Small tables with named rows and columns. After each table, cells are looked up by row and column.

lomigak
         gik  zuk
bezodaf   35    1
muz       38   52
dup       39   53
satuz     33   63
nopu      37   74
dom       40   64

What is the zuk of nopu in lomigak? 74
What is the gik of bezodaf in lomigak? 35
What is the gik of satuz in lomigak? 33
What is the gik of dom in lomigak? 40
What is the zuk of satuz in lomigak? 63
What is the zuk of muz in lomigak? 52
What is the zuk of dom in lomigak? 64
Row with the largest gik: dom

telopi
cols = kado, zod, lameked, tega
zabimo: [118, 144, 175, 190]
pevuro: [38, 155, 179, 167]
vom: [175, 150, 167, 186]
fugob: [172, 145, 170, 194]
dipeta: [175, 146, 169, 193]
lomureg: [87, 146, 177, 184]
nup: [87, 146, 177, 184]
siv: [34, 156, 178, 163]
mukezaz: [39, 155, 179, 166]
mefeg: [158, 144, 172, 194]
piv: [33, 157, 167, 163]
pavi: [33, 157, 178, 163]

zod of zabimo = 144
zod of vom = 150
kado of fugob = 172
lameked of fugob = 170
lameked of nup = 177
kado of dipeta = 175
lameked of dipeta = 169
kado of zabimo = 118
kado of nup = 87
kado of piv = 33
zod of fugob = 145
lameked of vom = 167

kula =
fields: giv, nam, bizo, fabuv, robig, raful, kes
buseduv: [36, 114, 221, 92, 69, 90, 41]
vul: [69, 76, 121, 80, 85, 73, 90]
tun: [80, 76, 70, 60, 95, 86, 122]
madi: [60, 101, 161, 73, 97, 91, 111]
mar: [67, 74, 50, 60, 58, 78, 53]
naz: [43, 111, 194, 81, 74, 92, 59]
pebob: [69, 78, 78, 65, 75, 80, 80]
zok: [67, 79, 67, 62, 67, 82, 67]
dabak: [63, 73, 38, 58, 48, 77, 33]
lat: [64, 71, 45, 62, 49, 74, 33]

kes of pebob = 80
giv of naz = 43
giv of vul = 69
kes of buseduv = 41
fabuv of zok = 62
giv of madi = 60
raful of tun = 86

Table nav
fields: bab, tar, til, toluba, dup, tuto, bofurul, golupas, rimak
mib: [58, 41, 76, 40, 25, 37, 61, 42, 73]
kavod: [79, 38, 32, 43, 25, 30, 53, 70, 47]
res: [50, 45, 57, 46, 25, 45, 48, 45, 80]
vulab: [58, 52, 41, 30, 25, 57, 47, 36, 47]
sonube: [61, 62, 39, 17, 25, 58, 47, 35, 47]
turiz: [49, 63, 44, 13, 25, 42, 47, 75, 47]
movo: [58, 70, 39, 12, 25, 52, 47, 41, 48]
nabasir: [67, 35, 35, 42, 25, 21, 74, 48, 47]

mib, tuto => 37
vulab, tar => 52
turiz, rimak => 47
nabasir, til => 35
turiz, dup => 25
turiz, bab => 49
kavod, tar => 38
movo, bofurul => 47
kavod, golupas => 70
sonube, bofurul => 47
turiz, tuto => 42
vulab, golupas => 36
sonube, tuto => 58
turiz, til => 44
vulab, til => 41

luz:
	ber	kis	pidu	dukife	dubires	buzab	lep	logoku
dil	175	3088	1983	3179	5978	3397	7199	6800
gar	6471	6585	6767	7034	4900	5134	7051	5841
fek	6857	5733	6426	5031	5518	3055	6330	4292
puso	1026	4404	5317	3367	3203	3161	1372	5736
nep	3955	4725	6453	4183	6904	9755	3385	7386
guki	5568	6462	7868	5734	1890	5559	3269	4018
bul	4799	3313	6008	8599	5321	3833	3849	7719
petezep	6435	6278	6232	6062	6501	4828	7818	4211
nepoz	8005	4854	6914	3741	4363	6597	3065	4803
buli	4737	2829	7176	3019	2386	9049	6040	4615

dukife of fek: 5031
ber of nep: 3955
logoku of petezep: 4211
pidu of nepoz: 6914
dubires of dil: 5978
logoku of dil: 6800
dubires of fek: 5518
kis of bul: 3313
pidu of nep: 6453
buzab of dil: 3397
dubires of bul: 5321
ber of nepoz: 8005
kis of gar: 6585
lep of bul: 3849
kis of fek: 5733
dukife of nepoz: 3741
dubires of nepoz: 4363
kis of buli: 2829

bapilu.csv
,lil,sisap,pudo,navi,vafe,femiruz,paneke,mabu,gen
bav,118,126,146,47,99,119,95,213,63
bub,117,81,93,90,98,99,108,45,77
musin,119,92,125,77,116,94,79,51,111
dapumun,113,113,98,129,107,110,91,124,90
papom,115,104,120,120,96,103,108,81,6

musin, gen => 111
papom, pudo => 120
dapumun, lil => 113
musin, lil => 119
dapumun, sisap => 113
bub, pudo => 93
bub, navi => 90
bav, gen => 63
dapumun, gen => 90
bav, sisap => 126
bav, lil => 118
musin, vafe => 116
bav, navi => 47
bav, vafe => 99
papom, lil => 115

zofaf =
	kuz	pura	linuz	fel	daz
daf	4.61	4.32	4.68	3.87	4.58
foz	5.19	3.92	5.15	5.52	3.62
zuz	3.81	1.55	5.09	0.05	1.36
geb	6.43	8.44	3.76	6.57	7.77
tal	4.60	4.30	4.36	4.36	4.48
bibufe	1.09	4.13	3.23	1.76	7.93
dalud	4.94	4.74	4.91	3.94	4.86
norug	4.91	4.86	4.82	4.00	4.28
rez	4.32	2.88	5.01	5.52	4.18
ropum	4.52	4.07	4.28	4.26	4.58
vetus	4.65	5.19	4.38	4.96	5.69
litutaf	5.42	5.61	3.51	2.15	4.45
pimef	3.12	2.56	5.08	6.02	4.07
bif	4.71	5.03	4.34	3.83	4.17

dalud, linuz -> 4.91
pimef, kuz -> 3.12
ropum, kuz -> 4.52
foz, fel -> 5.52
tal, kuz -> 4.60
pimef, pura -> 2.56
geb, daz -> 7.77
pimef, daz -> 4.07
norug, fel -> 4.00
bif, linuz -> 4.34
bibufe, fel -> 1.76
tal, pura -> 4.30
bibufe, pura -> 4.13
daf, kuz -> 4.61
zuz, pura -> 1.55
bif, kuz -> 4.71
bibufe, kuz -> 1.09
vetus, fel -> 4.96
Which row has the largest pura? geb

zazev =
        kigapev  pigi  kar  velet  vum  dar  zimidal
kosevu       86    86   83     88   96   93       87
zeritu       66    94   33     96  127   99      108
tuk          86    92   83     91   89   86       93
sisinu      101    82  120     83   71   87       74
nolovu      139    43  212     55   44  108       11
lipag        87   118   85    104   58   55      119
lefuv        69    89   41     93  125  102      101
zoma         88    82   87     85   97   97       82
lek          57   108   11    105  127   87      128
gol          83   101   76     96   84   77      105
zozik        90    97   94     92   75   78       95

What is the kar of zoma in zazev? 87
What is the pigi of kosevu in zazev? 86
What is the vum of zoma in zazev? 97
What is the dar of zeritu in zazev? 99
What is the kar of gol in zazev? 76
What is the kigapev of gol in zazev? 83
What is the dar of lek in zazev? 87
What is the dar of zozik in zazev? 78
What is the vum of nolovu in zazev? 44
What is the velet of lefuv in zazev? 93
What is the pigi of zoma in zazev? 82
What is the kar of kosevu in zazev? 83
What is the zimidal of zozik in zazev? 95
Which row has the largest zimidal? lek

mel.csv
,nabok,fila,mibemer,kubege,bimad,zipugi,ritopir,bufi
genaloz,-240,-50,1,-155,442,-390,-329,-49
dus,-385,-121,-181,-249,107,228,-17,81
pofoseb,26,-290,-151,-299,-615,-127,48,-11
rono,-201,-109,99,-53,116,-225,-58,388
mudem,-114,-143,-47,-160,-238,352,-166,160
fol,120,-552,-132,-363,17,227,-83,309
nug,259,250,-506,-420,367,-440,-636,-673
tebomos,-196,648,-151,66,458,164,-327,392
purolu,-15,133,-202,216,314,-580,31,-393
punune,-70,-133,-433,-78,13,-5,-645,507
poma,-30,-150,77,375,-343,-57,-213,-421
nuveru,-107,-89,-4,458,-563,-49,-578,397
tage,-219,264,68,251,-217,428,-484,26
nura,85,2,-240,-554,-15,-562,-470,-338

nabok of dus = -385
bufi of dus = 81
zipugi of purolu = -580
fila of tage = 264
nabok of mudem = -114
bimad of tebomos = 458
ritopir of nug = -636
fila of punune = -133
zipugi of pofoseb = -127
mibemer of dus = -181
zipugi of nug = -440
bimad of nura = -15
bufi of pofoseb = -11
kubege of nug = -420
kubege of rono = -53
ritopir of punune = -645
mibemer of tebomos = -151
kubege of dus = -249
zipugi of tebomos = 164
Which row has the largest zipugi? tage

zuvu =
fields: nog, nabub, lif, nagab, mig, getunap, mevo
pav: [4677, 7191, 4222, 4785, 3265, 2255, 5630]
sed: [8439, 4471, 4930, 6959, 4548, 1876, 3883]
zotuta: [5828, 6028, 5097, 5138, 3167, 4644, 6794]
nevelo: [6379, 6877, 4118, 7650, 6714, 4317, 2360]
tavab: [4913, 5323, 4934, 6529, 5089, 5953, 3754]
deg: [6289, 4598, 5258, 6037, 4722, 6292, 5322]
bak: [6678, 4752, 8833, 8928, 4411, 5274, 1131]

What is the mevo of pav in zuvu?
5630
What is the nabub of deg in zuvu?
4598
What is the getunap of zotuta in zuvu?
4644
What is the nabub of nevelo in zuvu?
6877
What is the nabub of pav in zuvu?
7191
What is the nabub of sed in zuvu?
4471
What is the mevo of deg in zuvu?
5322
What is the lif of nevelo in zuvu?
4118
What is the lif of pav in zuvu?
4222
What is the getunap of sed in zuvu?
1876
What is the mig of pav in zuvu?
3265
What is the getunap of bak in zuvu?
5274
What is the mig of bak in zuvu?
4411
What is the lif of sed in zuvu?
4930
What is the lif of bak in zuvu?
8833
What is the nabub of tavab in zuvu?
5323
What is the mig of sed in zuvu?
4548
What is the nog of nevelo in zuvu?
6379

